A small network was shown many inputs. Here are its activations along a few directions, one row for each input.
In each table, some parts of the input vary, and every possible input appears once, in random order.
A made-up example of a description, with smaller parts first: line(4) and (point or ring(11) or (values(3) and ring(8))).
Shared parts are said once, and a part with two or three values counts as separate values.

Other details of the inputs vary at random and push rows far along two fixed directions, the same in every table; ignore that.

Table:
x1: [  1  57 -24  32 -16 -50 -42  34  52  37 -53   7  32 -83]
x2: [ 24 -19  17 -57  14   3   8 -26 -14   2  56  -2 -22 -14]
x3: [ 18   3  18  33  -5  -7 -39  -8  -8 -62 -71  32  -4 -16]
x4: [ 63 -18  49   0  19  -2 -48 -32 -25 -58 -40  46 -15 -48]
x5: [-23  39 -49 -22  30 -14  28  24  48  80  25 -17  32  -5]
x6: [  2  52 -33  32  12 -48 -35  33  47  15 -61  16  24 -66]
x7: [ -5 -28  20  -8  -8  38  28 -14 -17   0  37 -16  -3  46]
x8: [ 28 -25  32  47   2  14 -17 -17 -33 -59 -64  43  -9   8]
x9: [-10 -34  10 -17  -4  20  35 -23 -25   0  32 -13 -18  56]
x10: [ -6  -9   0 -12   9  18   6   1  -7 -32  16 -12 -12  40]
x11: [ -9 -35  22 -10  -8  47  25 -20 -26  -8  41 -11  -4  51]
x12: [ 16 -10  18  48 -17 -21 -27  -6 -26 -21 -78  44 -14 -29]
x13: [ -1 -27   8 -16  15  34  33 -16 -12  -9  27  -9  -7  64]
x14: [-11 -21  14 -19 -18  39  11 -13 -20 -33  44 -23  -8  44]
x15: [ 13  -3  14  45 -20 -27 -39  -5 -18 -52 -70  30 -15 -33]
x16: [ -5 -26   6 -14  17  37  31  -8 -19  -9  30  -7 -11  62]
x17: [-25  37 -41 -12   6  -9  21  35  41  92  38 -24  29 -20]
x18: [ 15  -1  23  40 -24 -28 -39 -12 -15 -52 -74  29 -16 -27]
x19: [  7  37 -25 -69  26 -24   5  30  52  96  79 -29  36 -69]
x20: [-28  29 -51 -17  12 -27  36  26  32  85  32 -22  17 -13]
x21: [-32  32 -49 -24  10 -28  33  20  35  89  27 -21  20 -16]
x22: [-10 -27  12 -11 -13  38  13  -7 -20 -33  50 -27 -10  46]
x23: [-17  -5  -3 -16  -8  -1  10  -8 -11 -14  18 -16 -12  24]
x24: [  3  49 -27  46  -5 -43 -25  35  43  62 -54  24  38 -86]
x25: [-13 -20  11 -16 -13  36   9  -3 -19 -24  50 -28 -13  45]
x26: [ 12  -7  22  41 -23 -22 -42  -7 -26 -56 -72  31 -23 -25]
x27: [ -6 -18   7 -25   9  28  19 -12  -8 -36  35 -25 -13  64]
Each input here is: values(3) and (point or (values(2) and line(4))).
Question: Changing only the values(3) part turns x7 into x13. The same change can be made to x22. Which row results?
Answer: x6
Question: Change only the values(3) part in x23. List by row number the other rows that result.
Answer: x3, x14

Table:
x28: [  9   5 -12 -10  21 -17  -6  20   2  13  14   4 -11 -23]
x29: [-25  12 -41 -59  32   6  41  17  17  47  80 -31   7  16]
x30: [ 32 -34  51 -12   3  35 -12 -32 -29 -44  -8  21 -11  26]
x31: [ 13  -1  25  27 -31  -2 -58   6 -14 -86 -34   7 -15 -27]
x32: [-6 13 -4 14 -3 15 -2 11  9 29  1 -1 17 -7]
x33: [ -9  -8   7  -6 -23   6 -23  -4 -12 -66  16 -27 -12  17]
x34: [-20  11 -16  17  -3   1  -1  17   8  22  -9  -6  14   5]
x35: [ 19 -39  27   2   8   7  -5 -21 -47 -59  -4  14 -34  25]
x36: [-22  13 -19  19 -10 -14  16   4  23  20 -22  -7   4  20]
x37: [ 12 -16  23  35 -20  10 -14 -20 -28 -22 -35  31   0 -24]
x38: [  5  24 -15  25  -6 -28 -12  21  16  54 -14   8  12 -64]
x39: [ -2  16 -17  -7  24  -6  -4  13  14   7  -8  -3  10   0]
x40: [  7 -30  25  -9  -1   8   6 -41 -39 -60 -22  18 -30  35]
x41: [-16   8 -14   6 -17 -25  10   5  -1  30  -8  -6 -13  -2]
x42: [-22  -7  -2 -57  -8  40  21  -5   2 -18 111 -65  -6  48]
x43: [ 37  -7  30   9  -1 -18 -31 -25  -6 -15 -52  46   4 -57]
x44: [ 10 -42  16 -47  22  39  33 -23 -31 -10  87 -23 -28  51]
x45: [ -4  44 -42 -23  28 -31   4  17  45  70  16   0  30 -61]
x46: [ 10  -8  12  -2 -15 -10   5   1   0  45  11  -3   2 -31]
x47: [  9   1   0  12  10 -20 -16 -10 -12 -27 -43  28   0 -26]
x48: [-34 -18  -3 -27  -8  36  40 -10 -11  11  47 -35 -14  82]
x49: [-14  33 -30  38 -11 -44 -18  18  17  34 -56  23  25 -64]
x50: [-18 -12  -4 -51  20  28  38 -13  -4  -2  50 -33 -17  77]
x51: [ 12 -35  19   6  17  25  12 -21 -26 -68  -8   3 -15  57]
x52: [ -9  55 -25  13 -30 -59 -50  22  45  -6 -50  -9   7 -62]
x53: [-31   4 -34 -31   6   6  41  32   7  65  84 -41  -2  19]
x54: [-24  -2 -18 -48  -2  12  49  -1  16  78  77 -35  20  10]
x55: [ -4  30 -25  42 -11 -51 -23  28  13  39 -50  17  11 -65]
x56: [ -5 -27  12  37  -9  19   7 -10 -21 -41 -21   5  -5  42]
x57: [ 23 -48  58  26 -27  40   0 -36 -41 -56 -26  23  -7  43]
x58: [  7 -43  42  34 -18  48 -15 -10 -51 -66 -21  20 -22  42]
x59: [  1  -3 -12 -69  26  -2  36   2  21  71  91 -34   1   2]
x60: [ 28  -2  22  32   9   3 -44   7 -13 -50 -64  41  -7 -23]
x61: [ 12 -22  20  -7   2  -8   0 -23 -30 -38 -13  10 -38  24]
x62: [ 22  44 -20  28  22 -32 -24  18  43  21 -53  25  30 -60]
x63: [-17   6 -17   9  -8  -2   6  15  -3  21   4   5   8 -16]
x64: [ 27 -20  31 -11   7  20   5 -25  -8 -28  -3  13   2  26]
x65: [ -4  12 -11  24  -1   8   9   8  17  23  -2  -1  21   0]
x66: [-49  12 -42 -41  -4  -2  55   1  15  64  59 -39   5  37]
x67: [ 18   6  -1  22  19  -4 -14  13   8 -29 -36  19   2  -9]
x68: [ 15 -30  54 -17 -35  27 -25 -30 -24 -75  24 -13 -17  16]
x69: [ 11  17  -6  -9  23   8  -8   6  17  15   3   4  13 -12]
x70: [-16  55 -52 -12  27 -48  17  25  65  59 -17 -16  21 -18]
x71: [ 16  -4  32  25 -22   8 -23  -5  -6   3 -43  24  12 -19]
x72: [ -4  37 -27  54  -3 -30 -22  39  36  28 -56  20  25 -50]
Question: What do these inputs look like to the network?
Answer: line(5) and (point or (values(2) and line(4)))
Question: Changing only the line(5) part turns x38 into x46. The same change can be made to x62. Which row results?
Answer: x64
Question: Change only the values(2) part in x57. List by row number the other rows that result.
Answer: x64
Question: Which other rows agree with x47 in the line(5) part? List them by row number.
Answer: x33, x34, x35, x39, x49, x51, x55, x56
